A small network was trained on made-up records. Each row is its average activation on records with the value named, seen along a few directions.
Values that are neighbours, or in one group, have similar rows; names and order tell nothing.
In the rows, zero is written as 500.
Strong random noise was added to every row along 19 fixed directions; ignore it. To show where, here is one row again and again, with new noise each time:
[623 456 298 543 459 516 577 505 423 489 550 421 477 601 348 570 448 488
 555 469 535 569 408 447 587 389 518 513 553 293 682 449 359 384]
[559 580 470 579 471 417 688 473 476 430 414 220 275 503 290 389 662 375
 655 562 690 379 459 468 386 353 556 372 382 429 633 670 338 524]
[457 336 543 462 560 499 489 476 490 474 555 551 715 388 590 489 583 465
 501 465 442 563 518 606 508 555 434 521 529 578 528 522 623 368]
[533 327 608 521 492 800 527 585 429 691 516 525 429 537 546 667 483 266
 359 441 584 629 616 477 398 411 690 601 451 553 492 440 323 340]
[616 743 471 788 422 285 427 398 497 427 530 518 572 499 445 519 567 272
 589 472 500 502 383 412 555 494 356 449 456 579 474 592 339 598]
[382 782 447 323 646 652 436 402 415 507 452 319 430 445 372 414 392 546
 381 440 477 538 609 413 526 783 289 436 456 462 424 478 574 598]
[412 400 618 203 553 442 411 387 597 626 597 241 477 498 592 428 414 493
 389 617 506 373 683 579 452 528 344 365 344 465 432 493 522 428]
[488 450 539 398 275 517 397 724 331 557 390 637 519 437 334 675 422 631
 475 342 592 484 325 312 515 437 648 473 648 332 533 414 512 467]
[376 590 621 519 512 406 219 709 645 560 646 388 718 510 619 487 357 444
 466 595 382 433 423 491 517 318 285 461 399 454 520 393 484 395]
[518 495 587 490 435 772 501 453 576 494 540 580 572 618 495 394 579 406
 538 450 635 355 638 619 560 490 386 607 479 642 308 523 420 522]
[508 526 565 680 455 540 439 532 476 383 403 667 619 422 520 472 553 371
 406 522 612 422 418 491 434 504 456 627 464 808 464 400 617 623]
[465 763 579 504 562 569 581 549 549 659 557 430 474 517 680 475 637 404
 768 410 343 609 538 511 531 507 562 546 608 320 532 691 345 448]
[476 685 282 682 584 442 613 590 382 390 494 499 519 356 441 418 542 454
 450 484 431 499 275 421 446 539 576 692 445 637 615 385 656 565]
[532 557 297 580 371 627 475 698 370 500 564 388 325 520 328 478 488 549
 525 489 564 460 430 429 489 488 563 581 445 482 669 372 309 423]
[460 556 326 360 663 393 545 426 485 684 528 251 450 384 482 679 341 455
 513 636 509 597 499 341 290 612 619 320 669 317 574 455 530 401]
[474 579 611 480 356 538 433 654 384 480 382 499 338 280 545 639 794 392
 728 423 645 681 473 573 325 654 542 317 435 631 737 695 313 414]
[563 452 534 381 433 666 666 346 458 628 396 680 542 406 528 619 683 278
 492 292 605 518 451 449 480 417 666 720 487 537 555 515 466 434]
[592 658 531 343 374 498 434 464 505 681 373 587 389 512 542 532 440 887
 438 515 482 453 627 349 536 475 533 553 510 386 529 391 646 612]
[506 389 489 514 467 372 459 610 538 433 414 583 531 576 368 609 562 680
 462 591 671 495 457 463 433 416 476 382 597 425 523 409 653 469]
[644 646 538 563 309 246 315 590 413 706 571 480 409 458 640 725 410 479
 468 599 576 527 493 373 344 615 563 405 508 529 511 394 487 559]
[593 670 548 549 361 497 455 657 461 649 642 430 664 522 335 506 551 516
 567 380 611 389 495 408 503 357 428 526 445 341 426 500 550 399]


ZINEZ, 20 values:
nimim: [485 720 397 453 570 380 529 565 741 561 631 413 445 594 610 631 467 411
 580 639 529 529 379 571 393 330 491 447 330 462 542 463 445 457]
maku: [547 552 476 318 493 537 630 282 552 500 407 470 490 428 467 439 464 603
 610 485 522 426 548 530 533 459 484 427 455 475 520 665 573 567]
robat: [642 551 647 431 390 428 542 439 265 622 469 353 456 402 490 470 565 408
 439 374 646 474 553 430 436 637 492 559 438 399 555 521 639 572]
kilun: [630 402 719 438 391 639 461 486 313 616 440 386 401 405 589 385 451 620
 425 465 486 500 724 523 510 536 506 569 374 472 644 500 572 535]
toti: [474 376 559 448 492 392 427 459 465 486 515 395 434 507 455 519 356 366
 368 474 478 486 457 455 507 513 482 400 403 458 464 500 382 495]
niro: [470 425 436 324 529 578 536 407 426 399 402 578 454 392 515 646 463 414
 532 412 544 661 417 565 468 641 534 416 529 537 585 561 419 501]
burug: [497 324 562 485 364 348 472 312 542 609 542 675 411 474 623 532 729 398
 394 512 552 335 585 488 434 671 617 668 495 731 388 435 475 538]
dum: [575 440 613 511 355 378 370 493 419 417 340 635 479 451 713 596 359 439
 513 556 549 542 383 531 495 596 541 458 645 576 611 433 528 702]
migig: [451 635 465 501 562 488 549 528 530 413 383 495 388 435 543 398 516 692
 470 601 498 432 481 489 425 539 541 597 434 616 583 433 675 649]
dotet: [529 565 506 559 410 536 419 432 500 527 492 633 559 477 496 464 737 478
 553 399 604 463 581 464 493 702 377 649 591 560 504 444 555 522]
bek: [660 457 720 627 402 508 320 542 444 476 462 525 780 435 498 561 506 521
 698 416 549 680 558 522 568 415 318 378 595 358 708 621 510 394]
lolon: [431 331 652 307 372 391 318 627 600 539 466 507 343 672 665 612 325 552
 384 712 626 374 508 556 437 483 508 355 534 504 401 350 444 581]
tagam: [418 408 434 528 382 502 357 374 556 577 637 338 334 557 321 335 581 517
 506 529 469 234 696 389 537 599 460 522 509 544 372 517 170 430]
zut: [320 446 359 504 642 522 587 514 555 362 471 507 548 458 483 435 364 384
 509 509 350 441 266 478 554 422 636 516 627 526 454 488 452 552]
sim: [445 582 414 507 433 470 505 488 513 784 614 553 529 347 534 706 553 205
 589 382 479 475 393 307 339 519 766 558 627 492 447 497 288 349]
toda: [472 558 514 714 636 497 511 459 559 388 415 662 567 467 504 535 474 436
 333 615 558 537 517 516 366 578 511 493 483 847 291 462 727 690]
dib: [546 613 505 492 451 571 565 589 473 514 633 443 337 626 499 540 565 366
 604 440 661 503 527 623 445 660 521 466 479 507 380 592 392 522]
buk: [589 313 541 404 596 628 699 485 382 403 465 353 439 533 444 445 375 559
 473 504 531 593 541 627 543 435 564 443 411 373 609 599 601 491]
tek: [554 768 383 648 625 345 544 293 580 481 576 396 458 465 480 576 281 287
 555 658 468 514 529 493 409 601 480 152 407 680 172 703 351 690]
latez: [443 627 744 389 377 563 376 664 322 594 394 346 346 464 441 523 496 365
 567 376 638 483 475 385 415 657 534 449 573 299 572 541 384 560]
A value of ZINEZ combines one of 4 hidden first parts with one of 5 second parts; all combinations occur once.
Changing only the second part turns nimim into bek. dib has the same second part as nimim; what does that change turn dib into? -> toti
Changing only the second part turns dotet into sim. kilun has the same second part as dotet; what does that change turn kilun into? -> tek
Changing only the second part turns burug into buk. tagam has the same second part as burug; what does that change turn tagam into? -> migig

ZAPIV, 20 values:
goke: [510 340 504 721 623 418 546 361 657 476 416 653 550 580 524 515 718 460
 499 597 499 542 562 429 453 435 575 646 684 533 541 461 512 460]
tok: [506 413 464 508 491 595 422 355 516 392 436 626 520 438 417 453 528 545
 376 497 539 473 577 548 523 578 356 497 349 738 436 460 521 553]
veval: [449 677 570 639 664 524 520 475 443 547 516 399 628 369 403 522 504 374
 508 416 397 643 540 371 450 551 489 429 504 483 405 654 533 452]
mimuf: [467 500 606 596 550 595 504 525 482 458 295 477 424 535 475 487 493 476
 466 609 595 518 526 413 421 452 555 502 625 509 567 481 484 601]
femef: [587 583 492 646 422 444 593 608 539 425 546 522 667 573 345 380 698 628
 765 440 625 406 447 540 545 384 439 555 621 353 539 577 646 475]
fiv: [726 834 500 423 302 626 528 513 299 635 520 357 301 526 392 478 257 673
 491 444 585 423 640 423 523 572 516 402 361 443 366 572 493 696]
seku: [608 674 567 573 519 549 459 392 526 563 526 536 594 546 522 534 384 507
 473 489 459 556 625 490 585 521 374 467 449 524 355 566 551 598]
fal: [492 493 455 604 555 498 554 477 481 420 508 454 538 275 519 344 334 712
 497 553 213 510 545 541 535 403 594 408 301 720 447 674 575 546]
sofi: [400 545 666 543 553 545 404 709 619 552 505 461 406 725 575 411 266 684
 431 621 391 402 605 476 512 395 527 442 584 374 235 470 482 622]
vuren: [397 339 526 455 493 426 528 771 348 245 402 473 487 438 478 560 428 358
 459 523 649 533 210 611 395 543 536 347 508 565 589 466 579 527]
vifo: [437 459 397 258 543 249 583 374 642 746 534 557 411 407 672 640 581 725
 540 632 383 473 581 446 355 575 738 418 633 429 406 514 646 429]
zure: [395 740 623 519 490 551 391 939 531 483 541 413 601 652 556 532 490 401
 572 497 600 516 284 549 495 333 368 544 506 312 635 383 570 461]
tolut: [451 554 539 584 543 509 472 461 431 418 371 525 553 360 562 403 475 501
 590 468 402 537 440 449 518 612 506 536 687 524 579 535 552 613]
leno: [342 455 452 486 559 519 398 491 587 456 361 595 693 255 357 613 618 493
 573 413 405 615 386 390 480 314 458 366 479 474 684 572 410 275]
derir: [446 691 399 583 632 648 537 553 552 394 583 530 504 583 628 362 529 418
 513 487 375 565 478 648 605 568 383 634 426 636 475 462 472 573]
vosa: [501 554 526 435 447 519 511 508 507 353 460 414 448 506 519 316 694 586
 685 520 613 415 526 649 521 599 344 523 496 482 658 538 517 549]
mut: [466 513 517 392 462 434 488 370 542 475 415 552 497 518 435 519 533 395
 477 449 602 377 391 435 525 508 459 530 516 462 502 455 494 579]
zud: [425 463 343 393 507 546 475 436 694 542 499 699 357 732 548 644 592 566
 502 530 506 523 499 475 574 538 521 615 689 427 511 360 325 460]
lutel: [454 404 572 468 456 556 412 604 405 319 409 674 588 497 289 572 635 570
 460 343 629 616 484 571 567 568 350 343 479 539 402 565 539 454]
vam: [523 224 355 491 473 331 520 327 568 481 536 654 480 596 384 574 594 621
 452 503 531 470 527 433 560 531 564 497 664 425 458 443 463 407]
A value of ZAPIV combines one of 4 hidden first parts with one of 5 second parts; all combinations occur once.
Changing only the second part turns vosa into mimuf. tok has the same second part as vosa; what does that change turn tok into? -> vifo
Changing only the second part turns femef into derir. vam has the same second part as femef; what does that change turn vam into? -> vuren
Changing only the second part turns leno into mut. lutel has the same second part as leno; what does that change turn lutel into? -> goke
Changing only the second part turns sofi into fiv. tolut has the same second part as sofi; what does that change turn tolut into? -> zure

KOREZ, 12 values:
gegi: [603 469 492 423 439 364 343  44 429 327 399 731 671 683 308 512 328 674
 345 346 418 493 603 420 922 769 133 348 706 399 186 567 552 746]
petu: [619 788 217 461 383 164 381 521 719 643 618 626 499 436 719 786 549 654
 678 733 636 474 334 483 259 579 484 494 557 546 678 274 678 523]
guge: [667 560 618 512 542 373 495 122 630 293 271 776 590 564 753 558 135 694
 617 613 343 671 571 643 719 573 392 172 660 598 261 766 583 929]
buno: [658 286 491 733 465 401 590 348 220 374 623 212 698 347 343 152 349 334
 350 556 586 208 531 463 470 625 464 684 491 722 504 430 764 587]
pamit: [444 625 535 344 497 543 758 751 311 731 513 681 278 515 952 647 480 356
 441 296 234 680 264 536 519 574 985 847 569 418 481 438 528 576]
salum: [511 468 629 522 750 432 719 464 416 474 475 436 535 584 552 454 667 458
 356 482 493 672 614 581 479 581 464 546 465 439 465 557 815 527]
kozeg: [260 465 339 133 446 212 453 515 564 713 628 356 341 616 473 439 590 596
 340 500 447 169 366 291 543 565 577 732 643 144 486 188 518 422]
bul: [466 228 529 336 546 778 487 426 561 384 465 528 497 727 368 253 508 772
 206 495 534 409 757 642 723 391 232 610 331 493 440 343 611 446]
latoz: [603 793 370 908 643 241 311 585 536 552 777 367 405 821 610 464 240 460
 330 624 187 632 487 360 640 505 352 651 427 333 466 260 336 598]
nize: [518 764 551 330 193 553 403 679 713 688 581 515 324 707 262 483 792 825
 695 374 641 270 580 449 608 176 427 523 266 228 481 548 296 378]
fab: [405 891 375 669 656 758 483 255 607 126  87 616 495 401 251 244 595 528
 467 510 549 444 471 412 580 480 159 508 352 823 565 526 502 809]
lur: [292 601 390 247 685 601 716 702 484 493 400 706 460 389 360 675 689 704
 520 334 592 657 373 491 329 662 729 470 606 415 408 514 836 435]
The values of KOREZ form a line.
A walk along KOREZ starts at latoz and steps to its neighbour guge. Put buno, kozeg, nize, fab in the order it reaches them. -> nize, buno, kozeg, fab
What is the length, in steps, of the shortest route from lur to bul? -> 7
